Each row below holds a small network's activations on one input, seen along a few directions.
Each table varies a few parts of the input and shows all the possible inputs, shuffled.
A made-up example of a description, with smaller parts first: values(2) and (point or line(11) or (ring(5) and line(6))).
Shared parts are said once, and a part with two or three values counts as separate values.

Other details of the inputs shift rows strongly along three fixed directions, in all tables alike. That doesn't count.

Rows:
x1: [ 22 -12  13  -1 -22 -77  -7 -28  64 -25  -1]
x2: [-49   7 -29 -20  27 -61   6 -64 -18  18 -14]
x3: [ 18  28  19  20 -30 -47  14 -18  78 -21   2]
x4: [ 22   3   5   0 -37 -66  -1 -31  61 -32 -13]
x5: [ -4  19  12 -22  56  -9 -32 -46 -31  29  13]
x6: [-52 -26 -23 -36 -10  -8  36   9  36   7 -34]
x7: [-27 -30  11  -4  -7  22  -5  45   7  17   0]
x8: [-22 -19  12 -13   5  33   0  49  10  12  14]
x9: [-43 -78 -52   4  -4  17  32   3  53   3 -24]
x10: [ 25  28   8   0 -20 -61  -3 -12  64 -55 -12]
x11: [  4 -21 -17   1 -46  34   7  53 -55  11  -8]
x12: [ 23  25   7  -1  40   5 -38 -21 -75  26  22]
x13: [ 83  29  48  38 -21  12 -28  13   3  -6  30]
x14: [-35  15 -13 -29  44  10  45  41  44   0 -18]
x15: [ 58  11  37  10 -25 -29 -35  -3  34 -35  23]
x16: [ 56   0  -8  40   2  -6   1 -35 101 -44 -11]
x17: [ 33  38  26  13  18 -49  10  -5  69 -32   0]
x18: [-21  -4  -2 -28 -15  50   7  42   5  -2 -18]
x19: [-53 -67 -32   0  -2   8  57  15  30 -26 -30]
x20: [-52  -5 -24 -31   3   2  30  31  32 -13 -41]
x21: [-44  31 -24 -29  52 -43  -3 -62 -12   8  -9]
x22: [ 89  50  29  31 -34  15 -16  15 -13 -28  10]
x23: [112 -24  16  81 -83  33 -36   0  -4 -20  17]
x24: [ -4 -14 -26  29  26  25 -16 -76 -35  25  18]
x25: [-20 -30  -2 -22   2   7 -13  53  -7 -12  -8]
x26: [-43  -5 -20 -17  34 -71  -4 -61 -17  23  -5]
x27: [-34  10  -5 -36  41  23  39  30  54  12 -14]
x28: [  9  -2  14   4   5   0 -50 -36 -75  39  24]
x29: [-25 -12   0  -6   9  20   5  60   2   1   2]
x30: [  7 -31   0   9 -49  39  12  48 -42  33  17]
x31: [ 33  28  15 -11 -15 -45  -8 -23  78 -51  -4]
x32: [-23  33   2   0  23  -1  -3 -47 -35  43  28]
x33: [-53  16 -25  -1  24 -59  27 -58 -11  38  -1]
x34: [-30  42 -15 -34  72 -34   0 -60 -10  11 -13]
x35: [-52   5 -22 -27  26   0  47  41  45  -7 -13]
x36: [ 58  21  26  19 -23 -39 -30   8  28 -49  18]
x37: [  8 -15   8  -7 -44  67  -9  51 -44  16  -7]
x38: [-21  15  -1 -16  13 -12 -29 -55 -46  26   4]
x39: [-30 -20   2   0  -1  12   4  57  -2   7  -6]
x40: [  4  -7   0  11 -30  49   8  69 -45  15  11]
x41: [ -6  45   3 -15  36  10 -11 -54 -34  32   3]
x42: [  0   0  -1  27  -8 -18 -16 -25 -80  44  25]
x43: [-12 -55  -2   3   0  73  35  53 -11 -40  -8]
x44: [-21   5 -12 -22  -8  39  13  54  -6 -16 -15]
x45: [  2 -36  -3   3  22  85  29  55  -4 -31 -16]
x46: [  18  -13    4   45  -10   37  -15  -45 -107   17   15]
x47: [ 25  28   7 -11  25  29 -35 -36 -70  30  17]
x48: [ 65  -6  35  51 -64 -20 -24   7  -7   3  27]
Each input here is: values(2) and line(4) and (point or ring(5)).
Question: Changing only the line(4) part turns x5 into x15. The same change can be made to x27. Which row results?
Answer: x32
Question: Changing only the line(4) part turns x35 into x33. The same change can be made to x36. Which row results?
Answer: x26
Question: Which other rows agree with x7 in the line(4) part and the values(2) part? List them by row number.
Answer: x3, x23, x28, x37, x38
Question: Change only the values(2) part in x16. List by row number the other rows that result.
Answer: x45
Question: Which other rows agree with x9 in the line(4) part and the values(2) part? List them by row number.
Answer: x1, x4, x6, x30, x48
Question: Change only the values(2) part in x2. List by row number the other rows that result.
Answer: x4

Rows:
x49: [-30  -5 -18 -40  10   2  -2  82  19 -14 -27]
x50: [ 61  49   7  21 -39 -14  17 -11  84 -75 -23]
x51: [ 15 -49  11  41   2  39  -3  -7   4  -5  13]
x52: [-14 -45 -35 -17  44  39  13   6  -9 -16 -20]
x53: [ 18  36  -8  52  -5 -66  35 -61  74 -19   5]
x54: [-53 -40 -34   3  62   2  23 -37  34  18 -12]
x55: [ 21  44   6 -12 -15  47 -10  15 -82  21   3]
x56: [  9  10  -2  31 -20  56   3   2 -97  -2   3]
x57: [ 33 -36   6  17   3  91 -18   2 -48  30  26]
x58: [ -5  12  10 -23  34 -23 -24 -50  39  22  21]
x59: [  4   8  24 -24 -21 -42  -1  62  80 -61 -27]
x60: [-16 -37 -12 -52  25  14  -2  71  20 -24 -16]
x61: [ 61  42  44  27 -64 -23   8  34  -5 -43  -8]
x62: [-44  27  15  -8  26 -92   4 -39  82  -1   0]
x63: [ 31  57  22  24 -19 -34   6 -42  16  20  25]
x64: [ 38 -47   9  16  -8  60 -11  25 -18 -46  -9]
x65: [ -6 -28  -3 -70  18  45  -7  68  30 -27 -16]
x66: [-35   0   1 -37  16  22  -7  38  13  39   6]
x67: [-30 -30 -10 -18   4  28   2  95   0  30   7]
x68: [ -98  -55  -48  -12   -9  -84    4 -100  -30   67  -14]
x69: [-61 -44   3 -32  40  19  -3  19  -8  37  11]
x70: [ -7   2  -4   4  46 -16 -39 -57 -66  66  45]
x71: [ 66   8  41  16 -20   6 -71  -8 -92  -7  36]
x72: [ 47  22  37  42 -60 -13  17  33  14 -10  27]
x73: [ 32  79   4  22   8 -75   0 -79 -47  14  11]
x74: [ -4 -41 -17 -39  29  69  16  27  34 -34 -39]
x75: [-57  -9 -25 -10  24  59  35  10  -1  37 -12]
x76: [ 47  10  27  73 -63  10  17  12  20 -22  10]
x77: [ 68  42  31   3 -32  29 -66  16 -82  13  18]
x78: [-68  21 -24  -9  46 -35  39 -32 -14  61   4]
x79: [-17  48 -32  24  32 -33  19 -82 -36   4  -9]
x80: [ -4 -50 -28 -13 -92 -87   5 -13  71 -70 -42]
Question: What do these inputs look like to the network?
Answer: values(2) and (point or (values(3) and ring(5)))
Question: Changing only the values(2) part turns x65 into x58. The same change can be made to x52. Which row results?
Answer: x54
Question: Change only the values(3) part in x76. List by row number the other rows that result.
Answer: x53, x75
Question: Change only the ring(5) part in x79. List by row number the other rows that result.
Answer: x49, x52, x60, x73
